These are the activations of a small network on made-up records, seen along a few directions, one row for each record.
After each row come some of the record's fields: BOFE, PAPIZ, MOBE, PAG.
Not every record has every field; a missing one is left out.
Other fields move the rows too, some of them a lot.
In the rows, 500 means zero.
Strong random noise was added to every row along 3 fixed directions; ignore it. To show where, here is one row again and again, with new noise each time:
[208 457 440 413 598 374 579 420 461 654 470 774 332 502 561 328 668 313
 393]
[509 519 648 657 387 361 546 675 457 503 539 576 515 327 621 458 445 402
 429]
[797 555 602 697 399 680 507 643 478 413 668 465 641 313 574 634 260 617
 615]
[456 529 539 664 444 414 548 562 476 543 549 669 474 356 623 420 463 413
 465]
[715 519 624 593 429 622 520 649 461 439 626 462 601 356 550 610 339 563
 560]

[506 488 485 436 552 558 551 420 500 581 488 640 456 470 545 446 443 530
 515] : BOFE=fesu, PAPIZ=suze, MOBE=zalad, PAG=nak
[150 420 624 194 564 183 560 571 449 740 333 621 289 565 531 333 767 239
 192] : BOFE=pifan, PAPIZ=dil, MOBE=zalad, PAG=katis
[520 491 533 296 638 661 428 505 427 637 490 438 443 509 463 582 598 506
 489] : BOFE=marub, PAPIZ=beve, MOBE=bepe, PAG=nak
[470 571 467 614 478 513 442 532 492 731 508 658 416 334 708 413 527 443
 430] : BOFE=marub, PAPIZ=godo, MOBE=zalad, PAG=pebo
[412 468 416 434 502 569 512 376 494 513 490 561 439 561 480 441 546 536
 485] : BOFE=marub, PAPIZ=godo, MOBE=zalad, PAG=pebo
[496 460 532 269 605 594 486 477 483 526 521 492 443 562 458 566 555 510
 446] : BOFE=fesu, PAPIZ=suze, MOBE=zalad, PAG=nak
[547 432 490 278 624 693 485 444 500 565 515 463 455 541 469 584 534 564
 505] : BOFE=fesu, PAPIZ=suze, MOBE=zalad, PAG=nak
[722 607 540 830 370 472 288 708 517 392 536 176 617 326 555 679 439 509
 559] : BOFE=marub, PAPIZ=godo, MOBE=gemi, PAG=pebo
[677 581 385 845 384 611 657 408 554 417 615 815 635 406 596 390 181 689
 681] : MOBE=dobe
[346 571 530 742 385 176 514 572 551 604 376 648 413 344 657 272 505 359
 377] : MOBE=bepe
[330 354 537 204 553 362 653 451 453 444 434 580 500 717 359 409 591 405
 463] : BOFE=pifan, PAPIZ=nonab, MOBE=dobe, PAG=nak
[358 565 546 786 359 158 437 643 494 609 425 594 424 348 721 336 564 298
 327] : BOFE=marub, PAPIZ=godo, MOBE=zalad, PAG=pebo
[515 568 289 564 636 666 359 326 578 517 554 475 446 530 473 551 557 559
 567] : MOBE=bepe
[418 573 423 625 535 544 551 371 530 697 499 799 417 414 636 351 471 510
 517] : MOBE=bepe
[536 472 518 447 505 520 475 494 478 380 488 347 538 582 397 555 494 534
 529] : BOFE=marub, PAPIZ=beve, MOBE=zalad, PAG=nak
[563 540 770 518 370 306 494 769 421 500 490 358 546 356 598 544 491 380
 374] : MOBE=zalad
[486 508 534 520 478 434 427 577 455 521 448 408 485 489 478 548 563 418
 488] : BOFE=marub, PAPIZ=beve, MOBE=gemi, PAG=nak
[649 436 547 454 471 679 591 495 535 410 532 476 615 533 425 520 317 697
 575] : BOFE=pifan, PAPIZ=nonab, MOBE=bepe, PAG=nak
[450 606 283 685 603 562 430 315 534 561 549 618 461 468 521 462 533 489
 615] : MOBE=dobe
[301 513 436 583 510 378 538 425 533 551 477 681 355 489 586 350 576 402
 414] : BOFE=fesu, PAPIZ=suze, MOBE=zalad, PAG=nak
[339 470 352 403 571 563 558 334 463 567 494 684 445 553 520 383 559 514
 516] : BOFE=marub, PAPIZ=godo, MOBE=zalad, PAG=pebo
[449 445 703 532 394 188 582 706 469 432 441 461 555 439 514 441 508 364
 392] : BOFE=fesu, PAPIZ=suze, MOBE=dobe, PAG=nak
[320 476 333 225 719 673 510 245 490 741 445 699 316 627 488 430 659 479
 493] : MOBE=zalad
[498 488 523 508 507 516 486 538 481 618 490 547 468 416 551 495 550 458
 472] : BOFE=marub, PAPIZ=beve, MOBE=gemi, PAG=nak
[434 481 498 337 593 424 460 519 505 567 433 456 417 515 469 487 581 428
 433] : BOFE=fesu, PAPIZ=suze, MOBE=bepe, PAG=nak
[603 534 439 731 409 494 557 445 534 335 567 559 618 405 494 463 312 619
 645] : BOFE=fesu, PAPIZ=suze, MOBE=dobe, PAG=nak
[429 569 357 697 460 345 418 450 521 427 472 481 493 488 465 441 539 420
 549] : BOFE=marub, PAPIZ=beve, MOBE=dobe, PAG=nak
[593 457 586 288 622 612 427 578 468 585 515 359 471 479 495 632 560 502
 441] : BOFE=fesu, PAPIZ=suze, MOBE=zalad, PAG=nak
[347 494 434 641 444 328 606 435 507 523 448 722 472 476 512 298 479 434
 535] : BOFE=marub, PAPIZ=beve, MOBE=dobe, PAG=nak
[425 510 495 494 592 411 389 522 461 526 473 406 450 502 475 567 639 378
 471] : BOFE=fesu, PAPIZ=suze, MOBE=gemi, PAG=nak
[425 543 260 566 552 507 433 276 576 354 519 467 482 653 348 493 552 529
 607] : BOFE=fesu, PAPIZ=vifel, MOBE=dobe, PAG=katis
[394 358 569 186 545 553 708 413 426 515 497 705 524 632 415 389 457 559
 432] : BOFE=pifan, PAPIZ=nonab, MOBE=zalad, PAG=nak
[605 562 432 690 471 659 587 417 508 524 585 815 539 427 611 416 307 623
 576] : MOBE=bepe
[473 437 681 543 308 244 684 656 505 380 479 547 594 451 491 402 422 489
 407] : BOFE=pifan, PAPIZ=dil, MOBE=dobe, PAG=katis
[302 517 299 622 567 480 596 289 550 555 518 911 425 564 553 309 508 460
 512] : BOFE=pifan, PAPIZ=nonab, MOBE=gemi, PAG=nak
[454 510 435 540 455 480 639 403 541 412 522 671 532 579 428 414 379 583
 581] : BOFE=pifan, PAPIZ=dil, MOBE=dobe, PAG=katis
[469 575 278 634 590 580 455 389 573 679 556 676 423 387 600 459 496 484
 553] : BOFE=pifan, PAPIZ=dil, MOBE=gemi, PAG=katis
[583 523 727 676 295 254 442 721 510 344 440 273 556 447 532 550 473 445
 381] : MOBE=zalad
[304 533 564 636 439 297 583 520 494 657 455 762 419 381 696 311 540 357
 366] : BOFE=fesu, PAPIZ=vifel, MOBE=zalad, PAG=katis
[377 345 819  58 520 364 654 685 386 637 381 513 481 535 449 460 590 412
 277] : BOFE=fesu, PAPIZ=vifel, MOBE=bepe, PAG=katis
[666 435 667 393 423 517 623 641 437 366 529 417 659 471 427 557 315 608
 560] : BOFE=fesu, PAPIZ=suze, MOBE=dobe, PAG=nak
[412 508 498 518 482 410 473 537 481 585 433 540 462 460 550 408 536 442
 455] : BOFE=marub, PAPIZ=godo, MOBE=bepe, PAG=pebo
[667 594 616 766 342 436 464 654 504 431 532 470 600 350 600 537 308 536
 541] : BOFE=fesu, PAPIZ=vifel, MOBE=bepe, PAG=katis
[486 638 199 904 577 607 340 268 582 525 583 613 460 422 583 510 506 509
 634] : MOBE=gemi
[437 438 395 439 539 520 540 345 563 340 520 452 530 672 331 485 539 548
 559] : BOFE=pifan, PAPIZ=nonab, MOBE=dobe, PAG=nak
[463 472 501 367 570 493 444 484 521 429 511 322 473 623 366 619 638 476
 487] : BOFE=pifan, PAPIZ=dil, MOBE=gemi, PAG=katis

Here are new rows. What are their fields?
[684 535 626 571 437 603 463 630 515 544 549 425 538 392 611 596 427 562
 475] : MOBE=zalad
[411 512 395 563 568 491 439 429 540 574 508 567 450 498 544 471 582 424
 482] : BOFE=pifan, PAPIZ=nonab, MOBE=gemi, PAG=nak
[597 481 671 478 445 518 498 654 437 536 509 453 566 424 560 539 456 522
 462] : BOFE=marub, PAPIZ=godo, MOBE=bepe, PAG=pebo
[674 399 425 245 560 798 682 354 501 318 604 518 649 705 272 606 296 754
 728] : BOFE=pifan, PAPIZ=dil, MOBE=dobe, PAG=katis
[414 525 501 733 383 251 475 531 557 377 470 467 500 533 493 436 527 405
 446] : BOFE=pifan, PAPIZ=nonab, MOBE=gemi, PAG=nak
[528 558 476 588 512 631 541 424 525 656 529 705 473 408 608 431 414 571
 542] : MOBE=bepe
[654 583 272 551 656 855 362 312 491 530 624 486 505 506 477 642 443 636
 687] : BOFE=marub, PAPIZ=beve, MOBE=zalad, PAG=nak
[456 447 671 490 413 367 635 579 476 461 455 549 560 529 514 410 419 469
 445] : BOFE=pifan, PAPIZ=nonab, MOBE=zalad, PAG=nak
[723 647 396 859 503 661 354 511 522 548 664 524 551 259 637 606 350 551
 635] : BOFE=fesu, PAPIZ=suze, MOBE=gemi, PAG=nak
[536 602 295 853 461 488 516 343 558 430 566 695 563 459 550 415 351 545
 684] : MOBE=dobe
[611 517 568 574 457 562 558 546 525 529 525 521 548 394 590 504 389 557
 516] : MOBE=zalad
[334 559 253 614 586 422 377 322 573 527 444 531 378 532 472 436 644 407
 512] : MOBE=gemi
[617 484 447 378 579 738 471 541 437 521 575 487 544 559 463 617 508 564
 536] : BOFE=marub, PAPIZ=godo, MOBE=gemi, PAG=pebo
[304 501 421 506 510 290 583 414 550 442 461 593 470 605 423 375 568 416
 480] : BOFE=pifan, PAPIZ=dil, MOBE=dobe, PAG=katis
[599 508 649 616 358 411 535 650 465 453 475 494 596 413 565 473 371 525
 495] : BOFE=marub, PAPIZ=godo, MOBE=bepe, PAG=pebo
[601 485 618 464 487 568 461 546 483 439 507 337 534 518 453 616 459 551
 501] : BOFE=fesu, PAPIZ=suze, MOBE=zalad, PAG=nak
[621 473 561 452 461 635 497 512 529 379 568 354 549 570 457 604 451 592
 544] : BOFE=pifan, PAPIZ=nonab, MOBE=zalad, PAG=nak
[335 499 361 552 592 416 458 312 556 447 459 538 416 589 436 423 585 470
 497] : BOFE=fesu, PAPIZ=suze, MOBE=bepe, PAG=nak
[724 450 463 404 502 820 650 416 497 373 638 564 680 592 388 579 250 744
 710] : BOFE=pifan, PAPIZ=nonab, MOBE=dobe, PAG=nak
[420 516 324 467 605 613 488 286 526 544 486 593 426 624 413 433 517 561
 585] : BOFE=marub, PAPIZ=beve, MOBE=bepe, PAG=nak
[335 424 543 305 552 330 476 552 417 575 403 489 406 580 453 477 701 311
 386] : BOFE=marub, PAPIZ=beve, MOBE=gemi, PAG=nak
[290 570 248 845 474 371 491 305 524 553 529 868 437 453 640 284 528 433
 501] : BOFE=marub, PAPIZ=godo, MOBE=gemi, PAG=pebo
[276 476 359 533 524 293 425 434 514 461 420 475 412 631 439 422 691 349
 443] : BOFE=marub, PAPIZ=godo, MOBE=gemi, PAG=pebo
